q184: [ 15 -22 -28 -36  72   2 -47 -40 -17  81  65 -15 -27  49  37   5 -51  74
  16  54 -57  63 -18 -76 -63 -63  34 -32]
q72: [ 60 -30  59 -16 -25  78 -24  49 -27 -76 -28  54  45 -35 -57 -46 -69  41
  77  67  58  30  40  74 -44  -9 -11 -55]
q792: [ 31  24 -30  13 -74 -72 -73 -30  57  81  81 -58 -37 -10 -18  55 -14  72
 -73  44  31  80 -72  34  47  78  26  -8]
q552: [ -9  14 -33 -12 -34 -15  64  81  40 -10  -9 -63 -29 -46 -21  79 -64 -47
 -65  80 -79   8  42  74 -67 -68  58 -52]
size: [ -9  14 -33 -12 -34 -15  64  81  40 -10  -9 -63 -29 -46 -21] | 15
find: [ -9  14 -33 -12 -34 -15  64  81  40 -10  -9 -63 -29 -46 -21  79 -64 -47
 -65  80 -79   8  42  74 -67 -68  58 -52] | q552
find: [ 60 -30  59 -16 -25  78 -24  49 -27 -76 -28  54  45 -35 -57 -46 -69  41
  77  67  58  30  40  74 -44  -9 -11 -55] | q72
find: [ 15 -22 -28 -36  72   2 -47 -40 -17  81  65 -15 -27  49  37   5 -51  74
  16  54 -57  63 -18 -76 -63 -63  34 -32] | q184
loc: [-14] | q792, 16
find: [ 31  24 -30  13 -74 -72 -73 -30  57  81  81 -58 -37 -10 -18  55 -14  72
 -73  44  31  80 -72  34  47  78  26  -8] | q792

q669: [ 14   6 -18  17   0   1  -1  21   0  -4   6  -7   0  15  13  16  12]
q184: [ -2   1   2  -5  15   7  -9 -17   6  37   8 -34  13 -22  -6  10 -36]
q793: [ 14   6 -18  -7   0   1  -1  21   0  -4   6  -7   0  15  13  16  12]
q993: [-17 -20   3  -9  -4  24   9 -15 -41 -31   9  11 -13  -3  30  -4  22]
q933: [-11  21 -23 -61  42  21 -18  19  47  13 -11  58  46 -10  -2  75  14]
q290: [-19  23  12 -19  16  -4  -5 -31  12 -27  -8   7   0  11 -10 -27   5]
q223: [-19  23  12   3  16  -4  -5 -31  12 -27  -8 -17   0  11 -10 -27   5]
q104: [ -3   4   2  10  16   5  -2   9  -5  26  -9  10 -11 -12  10   8 -15]
q72: [-11  21 -23 -61  42  10 -18  19  47  13 -11  58  46 -10  -2  75  14]
q552: [-13   2  -3 -12 -29  10 -14  26   7  15  -9 -10  18   5  -1  15  28]
q613: [-4 -7 -5  6 -4  9  4  2 -8  6  0  5 -5 -1 -4 -9 -5]
find: [-17 -20   3  -9  -4  24   9 -15 -41 -31   9  11 -13  -3  30  -4  22] | q993
size: [-19  23  12   3  16  -4  -5 -31  12 -27  -8 -17   0  11 -10 -27   5] | 17
size: [ 14   6 -18  17   0   1  -1  21   0  -4   6  -7   0  15  13  16  12] | 17

q613: [  0   9 -22  -9   8 -14 -16 -21  -5 -17]
q184: [  5   1  36  45  67  19 -12 -59  22  21]
q669: [  0   2 -22  -9 -15   1   0   1  21   9]
loc: [2] | q669, 1
size: [  0   2 -22  -9 -15   1   0   1  21   9] | 10
find: [  0   9 -22  -9   8 -14 -16 -21  -5 -17] | q613
find: [  0   2 -22  -9 -15   1   0   1  21   9] | q669
loc: [5] | q184, 0
size: [  0   9 -22  -9   8 -14 -16 -21  -5 -17] | 10

q290: [ -4 -22  45  17  27  13  57  -8  23 -19  50   5 -16  -1 -26  30 -15  11
  62  46 -36   2]
q792: [ -4 -21  37  16  30  17  52  -8  25 -15  56   4 -13   0 -28  25 -16  11
  57  41 -29   3]
q104: [-34  13  18 -18  -1 -22 -15  14 -23  31  -7  14 -24  -2 -57  26  -9 -45
 -37 -42   8  21]
q933: [ -2 -24  37  18  31  22  45  -7  25 -11  49   5 -12   2 -23  22 -15   8
  53  38 -32   8]
q72: [-26 -16 -22  -7  29 -29 -18  41  16  15 -16  -2 -12  22 -32  15  15  -9
  -6 -75 -43  14]
q184: [-11 -11  46  12  20  14  65  -3   3 -33  50   6 -14 -13 -28  44 -11  17
  47  40 -20 -10]
q613: [-14  -8 -22  -5  21 -39 -19  38  17   9 -23   8 -15  42 -35  17  13  -7
   2 -78 -38  23]
q793: [-15  -8  50  13  21  13  58  -3  -1 -37  48   6 -12 -14 -23  42 -12  14
  38  42 -14 -12]
q993: [  0 -32  41  19  25  25  40   0  19 -14  52   4 -12   0 -21  15 -17   4
  45  34 -30  10]
q223: [-11 -12 -28  -8  23 -39 -17  48  18   7 -22   6 -17  42 -36  15  15  -6
   3 -80 -45  20]
find: [-26 -16 -22  -7  29 -29 -18  41  16  15 -16  -2 -12  22 -32  15  15  -9
  -6 -75 -43  14] | q72
loc: [62] | q290, 18
find: [-34  13  18 -18  -1 -22 -15  14 -23  31  -7  14 -24  -2 -57  26  -9 -45
 -37 -42   8  21] | q104
size: [ -4 -22  45  17  27  13] | 6
loc: [-10] | q184, 21
size: [  0 -32  41  19  25  25  40   0  19 -14  52   4 -12   0 -21  15 -17   4
  45  34 -30  10] | 22
size: [-11 -11  46  12  20  14  65  -3   3 -33  50   6 -14 -13 -28  44 -11  17
  47  40 -20 -10] | 22

q792: [ -3  35   8 -23  10   4]
q72: [ -1 -20  -2  38  -5  32]
q184: [ -2 -10   1  14   3  49]
q104: [ -9  31  13 -60   5  -2]
q290: [  5  12   6 -35  -2 -49]
q552: [  7 -29  -7  61  -5  28]
q669: [-23  43  13  -1   6   1]
q993: [  1  17  10 -71   1 -24]
size: [ 1 17] | 2
size: [ -2 -10   1  14   3  49] | 6

q669: [ 61 -49  25  43  -8 -89 -28 -13  12 -23  29 -10  10 -76  23 -61  79 -58
 -65]
q613: [-71  71 -23 -59  54 -43  82  -6  58 -81 -38 -73 -73   7   9  91 -13  24
  60]
q290: [ 61 -49  25  43  -8 -89 -28 -39  12 -23  29  13  54   7  19  66 -25  65
 -85]
q993: [ 61  58 -26  25  63 -24  80 -41 -75   2 -29 -36 -33  93 -32 -66  48  55
  50]
q184: [ 61 -40  26 -34  66   6  76 -75 -74 -51 -89 -44 -35 -92 -81  62 -26 -23
 -39]
q793: [ 61  58  24  25 -25  56  80 -41 -75   2  18 -36 -33  93 -32 -66  48  19
  56]
find: [ 61  58 -26  25  63 -24  80 -41 -75   2 -29 -36 -33  93 -32 -66  48  55
  50] | q993
both q993 q613:  | [58]
size: [ 61 -49  25  43  -8 -89 -28 -13  12 -23  29 -10  10 -76  23 -61  79 -58
 -65] | 19
both q613 q993:  | [58]
find: [-71  71 -23 -59  54 -43  82  -6  58 -81 -38 -73 -73   7   9  91 -13  24
  60] | q613
loc: [-38] | q613, 10
loc: [-51] | q184, 9

q72: [-35 -24 -32  68]
q669: [ 53 -32 -65 -49]
q933: [ 69 -48 -49  68]
both q669 q72:  | [-32]
loc: [53] | q669, 0
both q933 q669:  | [-49]
loc: [-24] | q72, 1

q552: [ 33  12  12 -11 -36  25  19   9]
q793: [ 33  12 -47 -11 -36  19 -11   9]
q223: [-10 -44  14 -20  13 -37  82  35]
loc: [35] | q223, 7
size: [33] | 1
loc: [-47] | q793, 2
size: [-10 -44  14 -20] | 4
size: [ 33  12  12 -11] | 4
find: [ 33  12  12 -11 -36  25  19   9] | q552
find: [ 33  12 -47 -11 -36  19 -11   9] | q793

q613: [-56   4 -33  -7  60]
q793: [ 67  14   3   0 -17]
q223: [-61   3 -28  -6  61]
q669: [-34   6 -30  -9  84]
q933: [  1  17 -27  -8  44]
q792: [-40 -11   8   7  -5]
q72: [-73  -6  -6   3  20]
q290: [  4  25 -43 -13  46]
q993: [-61   4  -9  46  45]
q104: [ -1  20 -36 -11 -17]
find: [-56   4 -33  -7  60] | q613
both q793 q104:  | [-17]

